Each row below holds a small network's activations on one input, seen along a few directions.
Each table varies a few parts of the input and shows all the possible inputs, shuffled.
A made-up example of a description, with smaller parts first: one of 3 separate values, together with either a single point or one of 11 places around a ring or (one of 4 places along a line, together with one of 5 places around a ring).
Shared parts are said once, and a part with two or three values counts as separate values.
(in the rows, 128 means zero)

Other details of the inputs vary at random and push rows far along three fixed directions, the same in every table; ignore that.

Rows:
x1: [121 109 181 109 140 110 123  98 113  91 116]
x2: [132 155  94 138  92 101 146 110 146 178 143]
x3: [140 152  88 160 103 121 159 111 136 199 136]
x4: [142 128  75 155 100 147 119 220  90 107 172]
x5: [125 114  76 175 152 161 114 168 131 158 104]
x6: [157 164  66 156 125 173 104 232 106  50 140]
x7: [130 192  99 148  69 156 154 133 165 160 157]
x8: [160 128 183  78 158 123 145  71 134  87 121]
x9: [153  85 189  79 136 114 138  92 103 121 143]
x10: [130 101 192  88 107 111 169  52 142 173 152]
x11: [ 78 147  75 210 142 151  98 168 146 161 125]
x12: [152 158  85 126  89 113 145 114 134 179 158]
x13: [117 157  85 163 144 143 107 207 149  57  97]
x14: [101  89 125 121 148 143 109 107 157 174  95]
x15: [118 121 133 122 110 164 146 126 176 175 130]
x16: [117 123 152 128 156 106 151 110 195 120 111]
x17: [201 148 142  91 158 137 120 140  95  46 146]
x18: [120 114  89 172 148 138 104 221 140  77 138]
x19: [117 122  85 193 158 149 121 159 108 151 118]
x20: [ 63  42 168 102 183 122 107  71 165 161  47]
x21: [136 111 166 117 154  90 107 140  82  33 112]
x22: [124 161  57 152  95 168  94 167 149 170 173]
x23: [161 177 116 100  72 133 132  77 100 189 197]
x24: [ 84 122 108 164  89 138 137 154 158 180 145]
x25: [ 93 115 110 125 133 119  86 131 143 136 117]
x26: [145 104 151 104 176 131 137 126 162  93 118]
x27: [154 164 110 112  89 128 168 128 158 156 154]
x28: [102 123 158 138 119 165 126 101 164 156 130]
x29: [111 130  83 201 144 168 123 151 134 189 125]
x30: [106 124 163  89 105  78 127  49 133 171 127]
x31: [138 142 158 102  67 128 153  85  86 156 164]
x32: [ 81 112 144 154 139 163 118 125 170 130 113]
x33: [147  86 125 102 184 150  98 198 112  50  90]
x34: [ 67  69 141 151 170 140 133  83 170 196  56]
x35: [143 165  97 136  81 137 160 149 161 158 162]
x36: [151 186 140 113  70 109 168  95 128 133 153]
x37: [149  92 149  78 162 125 131 144 112  75  99]
x38: [ 31  85 137 205 181 121 121 104 179 186  49]
x39: [166 169 149  80  89 138 168  77 124 139 145]
x40: [ 91 107 123 164 147 104 140 105 153 171  76]
x41: [149 132 143 116 108  88 117 154  43  56 138]
x42: [ 70  85 177 118 146 105 142  97 186 138  70]
x43: [ 92  86 203  93 123 102 126  70  94 124  97]
x44: [158 130 167  88  84 129 136  97  58 131 161]
x45: [201 188 155  89 109  86 168  84 110  84 169]
x46: [181 145 137  83 115  83 158 134  96  80 138]
x47: [121 110 138 131 169 160 131 132 203 135 117]
x48: [114  98 129 153 156 103 110 185 129  65 117]
x49: [108  75 143 125 131 142 110 158 106 128 122]
x50: [106 106 154  81 119 115 113  62 132 169 129]
x51: [183 152 117  97  90 131 163 140 110 126 171]
x52: [165 187 131  97  80 128 166  95 132 138 152]
x53: [127  85 130 143 204 135  64 170  52  68  96]
x54: [106 113 122 166 178  98  84 157  78  81  98]
x55: [157 104 156  96 181 104 130 134 138  62 115]
x56: [168 154 108 112 128  79  93 154  41  60 155]
x57: [177 150 112  91 117 110 105 126  45  96 174]
x58: [115 182  57 170  95 144 102 164 137 156 170]
x59: [139 113 139 103 167 160  99 161 115  60  85]
x60: [136 110 177  86 139 147 123 103 114 102  99]
x61: [ 83 139  66 228 144 155 122 166 159 186 113]
x62: [108 113 156 128 146 121 122  72  99 165 122]
x63: [112 152  86 172  70 119 144 178 134 156 168]
x64: [160 187 126 126 109 135 158 102 170 131 162]
Description of these inputs: one of 4 places along a line, together with either one of 6 places around a ring or (one of 2 separate values, together with one of 5 places along a line).
Q: Changing only the place on the line of 4 turns x34 into x3. The same change can be made to x6. Which row results?
A: x7
Q: Changing only the place on the line of 4 turns x19 into x29. The same change can be made to x39. Which row results?
A: x59
Q: Change only the place on the ring of 6 in x25. List by row number the other rows that result.
A: x3, x11, x12, x58, x61
Q: Change only the choice among 2 separate values in x37. List by row number the other rows that result.
A: x39

Rows:
x65: [ 51 148  83 210 103 123 123 148 180 186 120]
x66: [155 180 103 121  66 171 157 132 176 169 195]
x67: [153 137 162  97  59 106 177  54  84 215 183]
x68: [184 166  62 158 123 102 145 215 122  75 157]
x69: [205 121 166  64 127  60 163  38  29 150 151]
x70: [ 61 127 158 145 119 100 159  89 221 158  95]
x71: [120 166 172 110 115 143 158  49 189 157 126]
x72: [122 122 138 114  93 131 133  92 106 184 146]
x73: [134 157 101 154  80  90 166  92 125 211 160]
x74: [ 70 114 124 171 162 118  79 157 119  83  83]
x75: [151 157  78 126 122 179 101 212 148  80 155]
x76: [160 156 109 104  87 134 117 121  79 149 176]
x77: [104 100 210  85 171  86 116  89 131  43  71]
x78: [ 98  94 159 129 201 159 120 102 194 126  62]
x79: [ 72  94 152 123 132 170 130 120 211 160  93]
x80: [112  80 148 110 154 129  87 125  86 110 110]
x81: [139 102 133 127 185 128  98 119  78 108  98]
x82: [ 69 103 101 184 138 187 127 203 216 143 107]
x83: [179  95 139  97 199 101 130 146  99  55  95]
x84: [127  64 163  96 155 106 100 128  51  94 102]
x85: [187 143  88 121 110 146 130 215  94  61 166]
x86: [162 190  67 167 115 147 101 173  80 100 166]
Q: Describe the family of inputs behind these rows.
A: one of 2 separate values, together with either one of 5 places along a line or one of 6 places around a ring
Q: Changing only the choice among 2 separate values turns x68 into x73. The same change can be made to x83. Which row results?
A: x69

Rows:
x87: [119 179  93 164  77 172 142 151 148 152 147]
x88: [120 155  78 161  78 146 121 144 136 185 150]
x89: [170 117 165  80 133  93 166  93  67 115 144]
x90: [138 157  86 165 106 186 140 140 160 164 155]
x91: [166 109 181  37 125  84 152  76  61 123 132]
x92: [189 185 116 107  67 126 162 148 112 134 195]
x93: [119 122 121 141 144 158 125 135 170 147 135]
x94: [134 103 123 126 127 130 133 110 133 164 115]
x95: [119 153  96 142  82 135 147 161 183 150 158]
x96: [161 109  97 126 162 114 109 217 108  23 119]
x97: [152 100 178 101 127  71 130  68  60 117 120]
x98: [109 137 128 148 131 155 113 104 138 144 118]
x99: [128 111 124 106 139 132 136 108 135 165 111]
x100: [177  94 173  59 116  87 132  84  58 126 130]
x101: [145 139  56 150 163 130  74 223  77  66 115]
x102: [ 94 102 131 158 114 125 117 123 124 151 115]
x103: [128 158 115 158 119 156 149 122 165 147 116]
x104: [ 81 104 181 121 170 117 118 102 151 121  77]
x105: [149  62 123 143 185 115  94 189  70  43  91]
x106: [169 154  59 152 108 149 110 243 110  50 151]
x107: [192 147 166  74 126  93 145  70  83 119 166]
x108: [194 175 154  81  99  98 145  77  63 131 194]
x109: [128 155 114 138 101 162 135 138 155 177 175]
x110: [ 93 107 163 133 180 128 126 118 168 123  78]
x111: [139 157  94 150  89 154 161 141 179 148 144]
x112: [167 173 118 110  64 119 149 124 104 114 165]
x113: [140 157 107 144 114 163 146 130 160 175 173]
x114: [110 127 120 165 103 136 147 144 141 168 154]
x115: [154 122  70 136 183 126  84 208  84  63 103]
x116: [180 148 154  71 102  71 139  68  79 112 175]
x117: [110 151 109 153  99 174 120 121 139 156 143]
x118: [157 107  91 131 151 145  79 216  90  34 129]
x119: [106 152  84 141 102 147 117 144 138 175 135]
x120: [137 170  77 157 102 130 136 133 176 159 174]
x121: [ 85 102 166 125 169 125  97  96 148 127  96]
x122: [116 127 130 147 147 159 123  99 154 147 108]
x123: [ 76  79 172 110 145 132 100  81 146 123  83]
x124: [135 179  79 170  95 146 150 146 184 148 140]
x125: [ 95  74 153 153 166 109 118 101 141 140  76]
x126: [ 61  84 172 123 158 119 122 103 126 134  82]
x127: [ 98 131 132 116 139 113 129 100 130 154 104]
x128: [ 91  81 182 111 150 148 128 107 149 121  68]
x129: [170 158 138  69  89  96 154  91  59 136 165]
x130: [167 147 165  81 101  85 149  75  93 100 130]
x131: [111 125 114 150 141 144 118 111 175 139 112]
x132: [101 126 115 132 158 127 130 121 153 153  96]
x133: [178 170 124 115 107  95 172 105  82 140 173]
x134: [101 108 121 177 138 141 144 144 152 154 124]
x135: [ 86 104 148 114 126 117 111  97 155 138 122]
x136: [115 169  95 145  72 128 143 146 167 148 161]
x137: [ 88  83 152 129 157 109  97  93 130 148  71]
x138: [119 138  99 130 126 145 150 134 154 170 130]
x139: [100  69 162 113 165 140 117  90 163 122  82]
x140: [156 146 148  94 106 120 124 106  88 120 169]
x141: [138 122 105 133 162  95  90 202 100  22 109]
x142: [ 99 147 122 145 114 158 117 128 149 163 153]
x143: [116 135 132 143 155 143 121 113 160 153 131]
x144: [156 128  91 149 173 151 107 238 107  41 124]
x145: [118 142 136 140 141 129 140 123 174 138 112]
x146: [ 96 119 148 159 132 106 134 102 124 152 121]
x147: [151 106 193  67 138 106 141 106  94 100 125]
x148: [ 82 110 139 164 126 126 127 130 126 146 122]
x149: [ 86 110 172 124 160 116 117 107 156 117  80]
x150: [111  93 143 112 144 123 130  99 170 139 122]
x151: [185 175 153  80  81 104 159 105  68 118 183]
x152: [150 135 107 146 161 137  91 200  75  28 100]
x153: [ 85 132 129 154 138 120 133 121 136 152 113]
x154: [ 97  90 163 123 169 138 131 126 174 119  81]
x155: [102 107 116 119 134 144 115 141 146 164 107]
x156: [130 176  78 164  99 127 151 153 190 149 153]
x157: [143 125  87 148 162 132  69 197  90  34 117]
x158: [182 176 110 111  71 115 173 139  77 146 203]
x159: [193 121 190  61 122 108 168  68  70  98 126]
x160: [106  84 143 130 165 113 109  97 139 147  74]
x161: [146  97 103 119 159 120  81 208  99  39 136]
x162: [ 92  74 174 114 157 158 108  99 141 129  84]
x163: [111 108 159 110 132 141 121 108 151 150 131]
x164: [129 162 100 183 106 126 158 131 145 176 161]
x165: [ 98 153 122 147 103 147 131 145 166 146 132]
x166: [118 116 113 160  94 136 138 136 143 174 143]
Q: Describe the family of inputs behind these rows.
A: one of 5 places around a ring, together with either one of 6 places around a ring or (one of 2 separate values, together with one of 5 places along a line)
Q: Changing only the place on the ring of 5 turns x160 into x100. The same change can be made to x110. Which row results?
A: x147
Q: Changing only the place on the ring of 5 turns x101 into x99. The same change can be made to x104. Which row results?
A: x144
Q: Changing only the place on the ring of 5 turns x148 into x164. The same change can be made to x102. Which row results?
A: x125
Q: Change only the choice among 2 separate values in x131. List by row number the other rows that result.
A: x124
Q: Change only the place on the line of 5 in x92. List by row number the other rows that result.
A: x95, x106, x128, x147
Q: Change only the place on the line of 5 in x120. List by row number the other rows that result.
A: x107, x122, x131, x143
